Each row below is a small network's average activation on inputs in which a field has the value named, seen along a few directions.
Values that are neighbours, or in one group, have similar rows; names and order tell nothing.
In the rows, 500 means zero.
Strong random noise was added to every row along 2 fixed directions; ignore it. To show where, here is one row again and again, with new noise each time:
[450 660 643 258 429 634 792 633 557 416 567 522 458 479 502 433 552 670]
[457 274 294 710 562 573 413 430 480 356 536 680 529 303 672 730 452 208]
[530 497 504 514 501 710 521 508 563 397 690 496 348 424 581 544 599 421]
[419 394 398 539 514 544 583 512 485 372 481 674 572 348 616 645 441 376]


Field VIGUR:
makuz: [643 457 461 649 538 817 362 456 551 416 819 500 201 456 597 603 653 313]
vud: [400 368 420 709 645 621 356 481 413 447 527 504 411 417 592 550 553 278]
kul: [563 471 505 677 586 480 288 370 590 533 518 487 482 512 504 524 501 356]
leriz: [684 637 642 498 454 364 366 434 563 719 609  90 397 778 412 244 715 644]
vite: [837 556 591 598 443 572 257 343 523 657 703 264 327 691 331 392 591 622]
vubon: [360 285 208 871 715 176 179 411 320 553 213 584 661 433 536 724 301 209]
nare: [231 714 564 368 612 427 629 774 333 587 377 422 364 627 442 328 483 619]
lova: [756 489 584 525 438 820 170 346 693 533 841 307 154 526 498 526 685 422]
vek: [759 319 407 524 308 475 371 304 648 501 621 422 607 481 440 438 552 501]
The values of VIGUR form a 3 by 3 grid.
- Which values are neighbours of vite? Give them in the order they are listed. => kul, leriz, vek
- Which values are neighbours of nare? Give them in the order they are listed. => vud, vubon
A value of VIGUR combines one of 3 hidden first parts with one of 3 second parts; all combinations occur once.
- Changing only the second part turns kul into vud. vubon has the same second part as kul; what does that change turn vubon into? => nare

Field BABO:
tebi: [542 532 553 641 603 490 562 432 374 490 493 500 553 554 456 497 508 623]
nom: [428 434 695 435 450 426 386 326 520 549 341 558 683 577 448 528 437 518]
matu: [425 495 571 496 591 577 387 585 437 457 335 528 504 358 381 526 461 526]
gudu: [599 387 370 597 459 321 261 457 578 590 572 353 429 578 444 540 550 418]
vufem: [631 442 392 671 504 541 570 541 376 508 533 517 549 474 564 414 532 467]
zosuv: [575 397 646 502 321 493 372 411 608 648 438 430 459 567 475 374 428 517]
feb: [253 322 370 552 679 307 495 465 373 409 110 730 821 224 504 672 249 485]
vos: [457 174 294 603 497 424 417 488 431 440 363 611 552 295 675 607 429 134]
binu: [452 616 435 510 605 262 720 567 353 501 388 531 759 591 444 349 294 618]
neta: [430 316 420 487 500 531 431 536 449 429 599 482 439 466 628 457 516 337]
votam: [496 371 428 474 389 509 580 461 552 438 454 775 664 422 586 586 297 579]
fene: [341 479 499 248 358 501 661 625 434 476 427 478 595 462 515 459 568 568]
tal: [347 613 358 525 516 453 490 583 521 604 433 549 415 554 535 548 471 380]
lepo: [462 474 550 592 604 611 458 531 619 444 559 581 336 521 657 666 600 412]
gure: [498 571 446 503 466 396 619 686 312 459 485 456 565 655 446 339 498 646]
megir: [340 496 464 554 560 515 456 521 572 498 433 466 568 331 361 480 376 523]
vafi: [377 653 574 354 490 416 708 663 553 546 529 580 403 563 568 499 620 617]
pog: [335 666 445 561 593 407 495 535 512 507 399 511 509 588 506 516 445 411]
leti: [522 612 561 600 680 573 420 387 585 475 587 408 336 566 611 594 535 363]
faz: [486 406 415 664 569 444 658 444 276 428 397 646 803 423 547 588 467 495]
zote: [528 450 628 469 471 720 599 336 636 410 613 593 450 538 439 515 578 565]
kopaf: [611 533 445 419 410 378 401 441 578 648 487 412 543 599 407 391 583 566]
lak: [623 558 480 327 378 340 646 534 469 468 395 604 616 285 489 684 341 531]
dol: [698 623 556 191 330 571 632 531 528 474 617 524 527 496 433 568 479 631]
The values of BABO form 6 separate groups.
- Which other values are in the same group as lepo? Give them in the order they are listed. => tal, vafi, pog, leti
- Which other values are in the same group as faz? Give them in the order they are listed. => tebi, vufem, binu, gure
- Which other values are in the same group as matu? Give them in the order they are listed. => feb, megir
- Which other values are in the same group as gudu? Give them in the order they are listed. => nom, zosuv, kopaf
- Which other values are in the same group as dol? Give them in the order they are listed. => votam, zote, lak

Field PASU:
forap: [561 479 238 677 388 531 549 519 259 495 612 397 525 398 599 489 527 335]
teki: [264 571 566 704 746 488 390 363 514 425 293 493 473 426 603 607 402 287]
rase: [285 656 572 474 768 489 476 670 441 476 195 622 620 478 414 657 308 418]
gikoz: [599 601 698 295 473 559 689 658 593 681 647 371 290 900 593 300 580 533]
kur: [362 552 469 825 797 569 232 406 568 366 391 563 327 477 548 521 470 349]
tusag: [468 362 415 459 407 615 513 510 501 363 532 665 506 293 692 691 372 260]
moto: [383 263 432 483 463 489 238 466 481 544 470 321 451 373 484 393 538 376]
geriz: [618 428 709 372 429 592 390 297 535 639 434 337 455 654 381 325 413 632]
gid: [672 430 507 775 635 592 465 487 366 425 669 337 470 502 562 333 615 443]
tez: [415 565 730 107 438 609 594 568 657 588 713  48 274 567 390  39 691 739]
mavo: [388 559 414 502 454 152 434 559 368 683 379 642 704 651 659 567 454 451]
nol: [685 360 234 820 551 667 379 444 206 490 613 449 314 435 496 551 618 362]
pagab: [571 534 529 420 587 434 548 232 569 547 372 602 788 559 363 517 398 602]
dudaf: [520 506 475 535 503 587 543 551 505 335 570 727 434 242 599 744 649 426]
deno: [578 555 530 384 505 754 582 600 675 332 831 501 345 513 535 697 616 362]
mef: [524 589 590 224 335 341 667 560 591 577 374 618 823 542 208 437 401 883]
sifo: [422 380 315 655 531 817 447 425 493 411 647 643 376 380 716 848 606 268]
vod: [653 616 423 651 552 167 360 516 532 572 629 328 332 623 442 476 626 497]
lef: [694 574 776 358 340 492 725 461 597 525 392 541 509 584 326 416 380 877]
mev: [896 389 516 718 378 730 133 339 697 479 804 367 260 531 376 547 579 524]
mim: [265 377 382 400 424 186 377 560 474 490 282 515 793 287 487 479 410 452]
foduf: [459 636 609 127 302 616 796 631 597 434 554 607 444 477 522 532 536 714]
guv: [606 429 496 860 630 553 515 351 322 538 588 385 484 475 546 416 549 395]
reva: [438 607 426 435 423 405 502 668 626 611 589 519 408 722 484 345 642 603]
The values of PASU form 6 separate groups.
- Which other values are in the same group as teki? Give them in the order they are listed. => rase, kur
- Which other values are in the same group as sifo? Give them in the order they are listed. => tusag, dudaf, deno, foduf
- Which other values are in the same group as tez? Give them in the order they are listed. => moto, mim
- Which other values are in the same group as guv? Give them in the order they are listed. => forap, gid, nol
- Which other values are in the same group as pagab? Give them in the order they are listed. => geriz, mef, lef, mev

Field BAF:
talo: [698 517 638 432 414 559 241 399 605 610 609 276 432 507 308 423 561 621]
nen: [414 365 384 320 362 383 750 539 471 376 290 844 820 323 565 714 278 518]
vuze: [490 625 570 548 600 751 414 537 543 488 664 335 253 523 576 498 615 419]
dat: [529 124 241 772 525 653 315 379 423 335 546 739 582 241 663 783 411 124]
fevek: [529 622 594 424 468 322 556 539 472 637 494 429 540 678 441 365 594 683]
tado: [333 682 496 410 516 298 777 643 434 505 300 493 571 553 429 382 411 679]
tarug: [640 633 701 166 255 709 738 594 650 454 725 453 392 474 461 383 623 748]
beg: [393 540 511 387 504 249 720 586 350 581 285 507 730 617 479 402 460 664]
boko: [764 612 623 551 453 710 290 449 590 628 828 171 164 708 346 223 736 597]
rus: [484 329 315 675 549 546 431 446 517 370 528 722 547 322 614 778 439 277]
fege: [518 328 464 489 441 358 310 339 559 540 335 560 715 505 384 504 386 525]
bef: [248 528 469 528 626 366 574 594 466 472 310 609 558 479 579 551 451 389]
fudud: [239 431 435 419 536 279 872 593 402 392 111 952 879 382 612 658 193 531]
puga: [510 667 675 234 365 294 641 556 513 615 339 475 703 577 305 313 416 843]
galok: [490 791 733 315 499 777 707 566 630 494 692 313 166 679 446 332 647 672]
vazi: [327 524 391 577 619 319 544 594 413 494 345 598 541 465 555 517 360 402]
bag: [519 541 542 523 571 496 506 525 347 537 473 321 512 537 544 469 584 493]
The values of BAF form a line.
- Which values are neighbours of vazi? Give them in the order they are listed. => tado, bef
- Which values are neighbours of talo? Give them in the order they are listed. => fege, puga
- Which values are neighbours of galok? Give them in the order they are listed. => vuze, fudud
- Which values are neighbours of fevek? Give them in the order they are listed. => beg, boko

Field RUKE:
bife: [434 561 454 507 524 492 691 595 448 435 524 636 528 472 598 619 526 473]
bop: [541 741 648 352 507 741 579 622 651 432 763 332 150 521 503 431 702 544]
vak: [475 755 663 210 437 416 658 641 480 629 435 326 484 737 321 236 562 799]
miveb: [689 471 554 511 372 639 482 441 563 510 699 389 361 511 426 456 600 599]
zotug: [562 499 619 295 304 521 608 524 587 559 568 522 535 572 440 383 539 669]
bozel: [522 518 403 695 599 415 355 446 414 565 440 429 529 510 456 454 476 443]
fimuz: [415 444 460 607 589 267 402 443 435 567 262 566 690 487 516 534 328 425]
fub: [738 343 504 725 534 789  73 253 647 484 825 361 250 496 517 584 668 283]
bet: [379 554 576 366 489 339 529 569 467 581 336 410 603 561 397 398 452 643]
gigen: [572 558 574 608 581 815 463 486 557 427 806 343 220 514 621 483 696 366]
zenek: [396 686 597 223 402 522 829 689 509 482 479 522 456 507 539 415 497 680]
topet: [536 286 341 676 548 469 379 367 439 433 399 696 631 395 520 655 388 359]
nof: [523 523 593 290 371 491 553 529 597 495 525 502 558 463 426 424 501 646]
sil: [376 598 598 404 566 550 703 559 547 425 415 632 489 509 566 541 447 555]
rasu: [469 609 517 393 482 320 628 604 358 586 323 403 644 576 382 364 445 690]
A value of RUKE combines one of 5 hidden first parts with one of 3 second parts; all combinations occur once.
- Changing only the second part turns bop into bet. zenek has the same second part as bop; what does that change turn zenek into? => vak
- Changing only the second part turns topet into bozel. fub has the same second part as topet; what does that change turn fub into? => fimuz
